A small network was shown many inputs. Here are its activations along a few directions, one row for each input.
Each table varies a few parts of the input and shows all the possible inputs, shuffled.
A made-up example of a description, with smaller parts first: values(3) and (point or ring(9) or (line(4) and ring(8))).
Shared parts are said once, and a part with two or three values counts as separate values.

Other details of the inputs shift rows strongly along two fixed directions, in all tables alike. That doesn't count.

A family of inputs:
row 1: [ -8   1   1  -2 -11   3  10   3   5 -11  -7  -1   3   4   7  -4]
row 2: [  5  -5   6   8 -10   8  -5  -1   4  -6   5   1  -2 -15  10   0]
row 3: [  2  -6   0  -2  -2   2   3  -2   8   1   6  11  -9 -21  -6  -1]
row 4: [-4  2 11  1 -7 -8 11  4 10  3  5  1 -5  6  5  4]
row 5: [  0   3 -10  -7  16  -1  -8  -5 -14   7 -12  -6   3  10 -11   2]
row 6: [ -3  -1   2   2  -9 -10   9   5   6  -9   9  -1   0  10   8   5]
row 7: [ -1   2   3   2   1   5  -1  -5  12  -3  11  11  -2 -13  -2  -2]
row 8: [  2   1  -9  -1  12   6 -16  -3 -14   7 -15  -8   6   6 -10  -5]
row 9: [ 11  -2 -12   3  13  10 -28  -5 -10   9  -6  -4  -6  -3 -10  -1]
row 10: [  8   2  -8   5  14   1 -27 -10  -8   8   5   5  11 -12 -22  -7]
row 11: [  7   0   5   1  -4  11   2   8   6   5   6   2  -7 -20  -2  -2]
row 12: [  4  -1  -7   8   5  -7 -20  -6 -10   4  -6  -8   7  12  -8  -2]
row 13: [ -5   1  -3   4 -13  -2   7   3  10 -12  -1  -1  -3   8   5  -3]
row 14: [ -2   3  -9  -3  13   3 -14  -4 -11   7 -15  -6   1  13  -8  -1]
row 15: [ -2  -6   0   4  -5  10  -4  -6   9  -6   0   5  -9 -16  -2   0]
row 16: [ -2  -1  -5   6   7  -6 -18 -10 -12   5 -10  -6  10  10 -11  -2]
row 17: [  5  -1  10   5  -7   2   0   5   3   4   7   3   1 -16   2   1]
row 18: [  5  -4   0  -1  -4   4   4   2   1  -1   4   8   0 -24  -4  -4]
row 19: [  9  -7   3   4  -5   4  -4   4   1  -6  13   2  -1 -16   6   4]
row 20: [ -1  -4   7   4  -2  12  -4  -7   3   1   2   6  -9 -15   9   5]
row 21: [-10  11  -3  -8   9 -24  11   5 -16   7 -17  -9  21  43  -2  -4]
row 22: [ 10  -5  -2   0  -2  12  -1   6   3  -5  10   1  -8 -16   3   1]
row 23: [  4   4  -6   0  12  -8 -14   3  -5  13  -6  -7   1  10 -18  -3]
row 24: [ 14  -3  -9  -1  16   6 -18  -4 -16  15  -4   1   3 -18 -19  -6]
row 25: [  7  -5  -6   4  -7   1  -3   3   6  -9  12   2  -6 -12  -4   1]
row 26: [ -5   5  -3  -7  -8  -7  18  14   4 -14   0  -6   3  22  10  -1]
row 27: [ -1   6   4  -2   4  10   1  -3   7   0  10  11  -4 -11   4  -1]
row 28: [  8  -8   3   5  -2   2  -6  -2   6  -3  15   4 -10 -13   3   8]
row 29: [  1   0  -3   2  13   3 -17  -7 -17  10 -12  -8   9   8  -5  -2]
row 30: [-3  5 12 -1 -5 -1 15  9  4  4  2 -1  0  7 10  1]
row 31: [  5   2  -3  -4  16  -6 -10  -6 -15  17  -5   1   3   6  -8   1]
row 32: [  5   1  -5   4  12   0 -17  -2 -15   9 -10 -10   7  17  -1  -2]
row 33: [-11   0  -1   1 -13  -1  11  -1   9 -12  -5   1   0   7   3  -3]
row 34: [  2  -4  -3   5  -6   6  -4  -2  10  -7   2   1 -11  -6   1   0]
row 35: [-3  6 12 -2 -4 -3 13  6  6  5  3  1 -7  7 10  4]
row 36: [ -2   0  -3  -3  -5  -5  10   7  10 -10   6  -1  -8  11   5   3]
row 37: [  1  -5  -1  -1  -6   9   4  -2   2  -8   1   3   1 -24  -1   0]
row 38: [ 15  -5  -6   3  15   3 -22  -1 -16  11   3  -6   3  -1  -7   2]
row 39: [ -1   0 -13  -1   9  -8 -10  -6 -13   1 -10  -7  10   9 -19  -2]
row 40: [  7  -4  -1   4  -5  16  -5   2   5  -4   2   0  -8 -14   5  -2]
row 41: [  7  -4  -2   5  -9  13  -7   1   5  -8   2   1  -4 -19   3  -3]
row 42: [  6   1   5  -1  -2   9  -1   5   7   6   7   4 -13 -19  -1   1]
row 43: [ 0  1  5 -2 -1 -1 10  5  4 -4  8  0 -8 10 14  8]
row 44: [ -3  -6   6   7  -5   6  -5  -9   6  -2   2   5  -6 -14   3   4]
row 45: [ -4   1 -11  -5  13  -8  -7  -6 -10   4 -12  -7   6  16 -15   0]
row 46: [-20  10   6  -3 -10 -18  28   7  12 -12 -10  -8   2  53  21   4]
row 47: [-7  9  4 -3 -4  0 14  4  8 -8  4  6 10  5  7 -5]
row 48: [-11   7   7  -8  -3 -12  29   7   0   1  -6   0   7  25  13   0]
row 49: [ -1  -4   5   1  -7   3   5  -4   0  -5   4   3   4 -19   6   3]
row 50: [ -3  -6   4   4  -8  -1   3  -8   3  -5   6   4   1 -18   0   4]
row 51: [-6  1  0 -7 -4  4 17  2  2 -7 -4 -2  1  0  6  0]
row 52: [-14   5   5  -8  -1  -7  22   0   2  -3  -5  -2   1  20  15   7]
row 53: [  2  -1  -3  -1  15 -12 -11  -7 -11  14  -5   1   5   8 -13   0]
row 54: [ -6  -2   6  -1  -8 -12  15   0   5  -1   5   6   3   1   3   0]
row 55: [ -1  -4   5   5  -7   7  -3  -4   1  -4   0   2   3 -14   6   0]
row 56: [-12   7   2 -14  -2  -9  27   7   5  -1  -5   2  -3  21   9  -2]
row 57: [ -5   2   9   3 -11 -10  11   6   9   0   6   1   1   4   3   1]
row 58: [  5  -2  -2  -3  -1   8   3   5   6  -6  10   2 -14  -7   6   4]
row 59: [ -3  -6   6   1  -3   1   4  -9   5  -3   6   5  -4 -15   2   7]
row 60: [ 10   2  -5   1   9  -1 -19   5 -11  12  -5  -6   7  -5 -18  -6]
row 61: [-5  9  5 -4  0  5 13  3  7 -4  5  6  6  5  8 -4]
row 62: [-6  0 -1 -3 -9 -9 17  3  7 -5  1  6  0  0 -2 -4]
row 63: [  6  -5   5   7  -2  13  -9  -5   4   1   6   4 -12 -15  10   6]
row 64: [  0   1  -5  -3  14  -3  -7  -6 -18  10 -10  -8  12  10  -6   2]
row 65: [ -4   9  -7  -2   5 -18  -1   8  -5   7 -11 -11  10  30 -14  -6]
Description of these inputs: ring(5) and (point or (values(2) and ring(6))).
The inputs of row 57 and row 17 match in every part but the ring(5) part. If row 33 is changed in the same way as row 57 into row 17, which row does it become? -> row 1
The inputs of row 21 and row 53 match in every part but the ring(5) part. If row 37 is changed in the same way as row 21 into row 53, which row does it become? -> row 45
Which other rows does row 64 become when the ring(6) part takes its other values? List them by row number. -> row 29, row 30, row 32, row 38, row 48
Which other rows does row 29 become when the values(2) part takes its other values? List them by row number. -> row 8
Which other rows does row 45 become when the values(2) part takes its other values? List them by row number. -> row 59
Which other rows does row 20 become when the ring(5) part takes its other values? List them by row number. -> row 16, row 29, row 44, row 55

A family of inputs:
row 66: [-16   8   2  -5  -4 -13  20   5   1  -8 -12 -11   7  45  16   2]
row 67: [ -9  -1  10  -2 -17  11  24  -1  15 -13   4   8  -7 -13  20   2]
row 68: [ -5  -3  18   2 -20   7  25   5  23 -12  16  10 -14 -14  25   7]
row 69: [  9  -2  -3   2   7  -5 -13  -1  -5   7   7   2   0  -9 -14  -1]
row 70: [  8  -1  -1   1  11   7 -16  -4  -8  10   0  -1  -5  -6  -2   3]
row 71: [  4  -4  -4   5   3   1 -16  -8  -7   2  -3   0   5  -9  -9  -1]
row 72: [-14   2  15  -4 -17  -2  34   3  17 -10   5  10  -1  -5  18   2]
row 73: [ 1 -1 -6 -1  3  6 -6 -2 -5 -1 -6 -1  3 -2 -4 -3]
row 74: [-4  1  0 -1  0  4  3 -1 -1 -3 -7 -5 -2 12 10  2]
row 75: [ -9   9  -2  -4   0 -20  11  10   1  -4  -6  -9   6  44   3   0]
row 76: [ 7  1 -4  1  4  2 -9  4  0  2  3 -3 -4  1 -5 -1]
row 77: [ 7  0 -3  0  6  5 -8  3 -3  4  1 -2 -4  1 -1  0]
row 78: [  2  -3   1   3   0  -1  -5  -5  -2   5   3   5   4 -17  -8  -1]
row 79: [ -4  -3   3   1 -16   9  13   2  14 -15   6   6  -6 -15   8  -1]
row 80: [  5  -1  -5  -2   9   4  -9  -3  -8   7  -4   2   3 -12 -12  -4]
row 81: [  9 -10  13   6  -8  14   0  -4  11   2  21  16 -13 -48   5   6]
row 82: [ -2   6 -10  -6  11 -11  -3   2 -11   7 -12  -7  12  19 -15  -6]
row 83: [  7  -1   0  -2  12   4 -11  -4  -9  14   1   1  -1 -10  -6   2]
row 84: [-2 -1 -3  4 -6 -5  0  2  4 -9 -1 -5 -1 13  2  0]
row 85: [ 4  4 -3 -5  9 -3 -2  4 -7  8 -3 -2  2  7 -6 -2]
row 86: [-3 -1  0  4 -5 -4  1  0  1 -5 -2 -5  1 12  6  2]
row 87: [-1  5 -1 -5  1 -6  8  8  2  1  2 -1  0  8 -1 -1]
row 88: [  7   0 -13   1  14   3 -22  -2 -16   6 -12 -11   4  13 -10  -3]
row 89: [ -7   6  -6  -3  -2  -6   6   7   0  -8 -10 -10   3  32   3  -1]
row 90: [  1   4  -1  -1  10 -13  -5   1 -10  11  -3  -4   8  14  -8   0]
row 91: [  7 -12   2   9 -13  14  -8  -7  11 -10  14  12  -9 -44  -3   0]
row 92: [  1   0  -7   1  12  -2 -17  -9 -15   8 -11  -6  11   7 -10  -2]
row 93: [  8  -4   3   7   0   2 -11  -2   0   4   8   1  -4 -10  -1   2]
row 94: [-18   7  12 -10 -13  -4  39   6  14  -9  -3   5   0  13  20   1]
row 95: [ 10  -6  -7   5   8   1 -22  -8  -8   8   3   4   4 -24 -22  -4]
What is each input in this table made of? -> ring(5) and ring(6)
The inputs of row 78 and row 72 match in every part but the ring(6) part. If row 93 is changed in the same way as row 78 into row 72, which row does it become? -> row 68
A walk changes only the ring(6) part. It starts at row 89 and steps to row 84. List the rest of the walk in order. -> row 86, row 66, row 74, row 88

A family of inputs:
row 96: [ -7   7   1  -9  -3  15  16   4  -4  -5 -16  -5   9   9  16  -5]
row 97: [ -6   9   4 -13   4  -6  20  10   4   7   0   3  -6  13   4   1]
row 98: [ -9   0   5   3 -14 -16  10  -1   3  -7  -1  -3  16  10   2  -3]
row 99: [  2   1   3   5   9  -6  -3   2 -13   6  -2  -8   4  22   7   9]
row 100: [  6   8 -13  -4  13  -6 -25   4  -9   7 -10 -19   2  39 -10  -5]
row 101: [  6  -7  12   8   4  13  -6  -9   2  11  12  15 -13 -44   2  11]
row 102: [  7  -2  -3   2  12   2  -7   0  -3  11   5  13  -1 -31 -20  -4]
row 103: [ 16  -6 -11  18  20   5 -50 -12 -20  15  -7 -10  -1   2 -17   2]
row 104: [ -3 -11  -6   4  -7   9  -9 -15   4 -13  -3   3  -4 -14   0   1]
row 105: [ -4  -5  -6  -4 -18  12  12   0  19 -21   6   4 -12 -15   4  -3]
row 106: [ -4   3  -1  -4 -14 -13  13  11   6  -9   2  -2  10  10  -5  -9]
row 107: [-14   6   8  -4   1 -14  20  -4   3   2  -3   7  10   8   3   1]
row 108: [ 11  -2   6  -2  -8   6   8  10  10  -3  17   3 -13 -10  14   4]
What is each input in this table made of? -> point or (values(2) and ring(6))
Which other rows does row 97 become when the values(2) part takes its other values? List them by row number. -> row 101
